These are the activations of a small neural network, seen along a few directions. Each row is one input.
In each table, some parts of the input vary, and every possible input appears once, in random order.
Descriptions start from the smaller parts, as in this example, which fits no table here: one of 3 separate values, together with either a single point or one of 9 places around a ring or (one of 5 places around a ring, together with one of 6 places along a line).
Shared parts are said once, and a part with two or three values counts as separate values.
In the rows, zero is written as 128.

Other details of the inputs vary at random and push rows far along two fixed directions, the same in every table; ignore that.

Rows:
R1: [120 133 145 109 133 118 127 144 122 127 137 125 134 134 135 108]
R2: [171 131 103 170 124 138 115  47  82 100  89  90 113 149 151 133]
R3: [ 83  95  83 149 122 160 119 151 217 172 129 225 142  93  78 226]
R4: [ 89 141 143  98 109 148 148 177 115 155 134 159 146 107 132 120]
R5: [129 133 144 116 123 122 131 145 127 129 138 121 134 134 133 110]
R6: [125 132 138 109 131 121 130 151 117 133 139 119 135 130 132 109]
R7: [177 135 110 175 118 144 116  51  91  97  93  90 113 153 154 133]
R8: [123 136 139 109 132 118 136 143 123 128 137 116 133 121 130 111]
R9: [120 133 136 104 135 117 132 145 115 133 137 117 133 122 131 109]
R10: [129 135 144 118 124 124 130 142 127 127 137 122 133 135 134 110]
R11: [120 135 147 110 132 119 130 142 125 126 138 124 134 132 135 109]
R12: [122 135 147 113 128 119 131 140 129 124 137 123 134 132 135 111]
R13: [129 135 140 114 128 123 135 147 125 129 138 118 134 126 131 110]
R14: [116  95  96 166 134 136 119 133 197 143 134 186 108 120  88 189]
R15: [106  94  90 158 142 130 125 135 199 147 135 185 106 104  81 194]
R16: [125 132 143 112 128 122 127 148 119 131 138 123 135 139 134 107]
R17: [127 134 139 111 131 122 134 149 121 132 140 118 135 125 131 109]
R18: [131 135 144 119 125 126 128 142 125 126 136 121 132 134 133 111]
R19: [118 136 146 109 132 116 132 136 125 122 135 121 133 125 132 111]
R20: [116 135 145 106 135 115 132 139 121 125 136 121 135 125 132 109]
R21: [126 132 142 112 129 121 127 148 121 132 138 124 134 136 133 108]
R22: [176 135 109 175 117 143 117  50  91  96  93  91 114 155 155 132]
R23: [158  91  52 216 130 152 109  50 158 122  92 153  87 130 102 215]
R24: [129 134 140 113 127 121 135 149 125 130 139 117 135 124 131 111]
R25: [119 134 146 109 131 115 133 137 125 123 135 120 134 124 132 111]
R26: [115 133 144 105 135 115 128 140 117 126 135 122 134 130 132 108]
R27: [120 133 145 110 132 119 126 143 121 126 136 124 134 137 136 109]
R28: [124 136 140 110 132 120 134 143 121 128 136 116 131 120 130 111]
R29: [ 88 130 142  77 117 142 142 168 129 160 127 153 153 108 118 119]
R30: [184 134 103 176 117 147 120  58  87 102  94  85 113 146 150 133]
R31: [173 135 108 172 121 140 118  47  87  96  90  88 113 146 151 134]
R32: [109  94  91 161 138 130 126 134 203 145 134 184 106 103  81 196]
R33: [126 132 137 109 131 121 131 150 118 133 139 119 134 127 132 109]
Each input here is: either one of 3 separate values or (one of 5 places around a ring, together with one of 6 places along a line).
- Which of the alternatives is R25? => one of 5 places around a ring, together with one of 6 places along a line

Rows:
R34: [146 131 120 132 138 119 128 118 107 122 123 101 122 132 138 120]
R35: [139 131 133 138 130 120 122 112 107 116 123 114 129 144 141 119]
R36: [139  88  68 224 141 145 116  82 207 126 104 185  83 114  82 234]
R37: [145 132 128 141 134 117 131 116 107 118 123 103 125 130 136 122]
R38: [147 126 133 128 130 127 120 110 114 120 117 110 128 145 134 114]
R39: [ 79 131 134  67 113 140 127 193 162 160 173 172 169  98 113 128]
R40: [113 149 130  88 106 146 135 103  71 122 119 110 143 116 151  96]
R41: [ 79 130 148  83 114 139 147 218 149 168 161 176 143 105 111 115]
R42: [ 98 122 145 123 138 117 125 163 173 134 146 167 124 120 112 142]
R43: [140 133 138 137 123 125 127 109 121 114 117 112 127 148 140 118]
R44: [151 129 127 131 132 122 129 115 116 123 118  99 123 132 129 118]
R45: [148 132 134 141 129 122 137 113 123 118 117 106 123 133 135 121]
R46: [141 131 125 130 136 123 119 112 105 121 123 110 126 146 143 116]
- What is each input in this table made of? => either one of 3 separate values or (one of 2 separate values, together with one of 5 places around a ring)
- Change only the place on the ring of 5 in R43. List by row number the other rows that result. => R35, R38, R42, R46

Rows:
R47: [133 124 131 142 124 126 124 118 133 117 127 134 127 139 128 130]
R48: [131 126 131 139 131 129 118 121 130 117 126 132 119 137 131 133]
R49: [143 126 129 141 120 132 127 123 142 128 127 126 124 140 130 129]
R50: [126 123 108 120 113 157 119 122 110 152 108 140 152 133 130 142]
R51: [143 125 126 146 121 130 128 126 134 125 133 125 128 134 124 131]
R52: [119 131 116 134 106 159 146 126 105 143 107 143 122 115 129 135]
R53: [138 123 118 129 132 128 132 118 135 125 123 115 123 122 120 133]
R54: [120 171 198  44 134  98 141 152  51 114 142  61 161 134 172  25]
R55: [127 123 121 138 137 119 126 117 125 123 129 129 121 136 132 134]
R56: [132 126 134 137 122 129 122 115 141 119 124 134 122 145 133 128]
R57: [142 130 120 143 133 131 123 128 130 126 132 124 119 130 126 131]
R58: [130 129 126 140 137 127 119 120 128 119 126 131 119 135 130 131]
R59: [143 127 125 143 128 133 122 129 131 125 132 124 120 132 127 134]
R60: [138 124 120 131 135 124 129 116 131 125 123 121 122 118 122 132]
R61: [118 143 121 130 110 154 132 114 119 135 112 140 154 111 140 150]
R62: [ 49 111 159  63 153  98 140 223 209 161 177 188 137  93  78 133]
R63: [125 124 121 134 133 116 125 115 125 122 123 125 120 128 126 134]
R64: [137 123 113 137 129 120 128 124 127 127 128 118 121 122 125 134]
R65: [139 123 114 141 134 123 131 125 127 129 134 122 122 130 130 133]
- What is each input in this table made of? => either one of 3 separate values or (one of 2 separate values, together with one of 8 places along a line)
- Change only the choice among 2 separate values in R53. List by row number the other rows that result. => R62
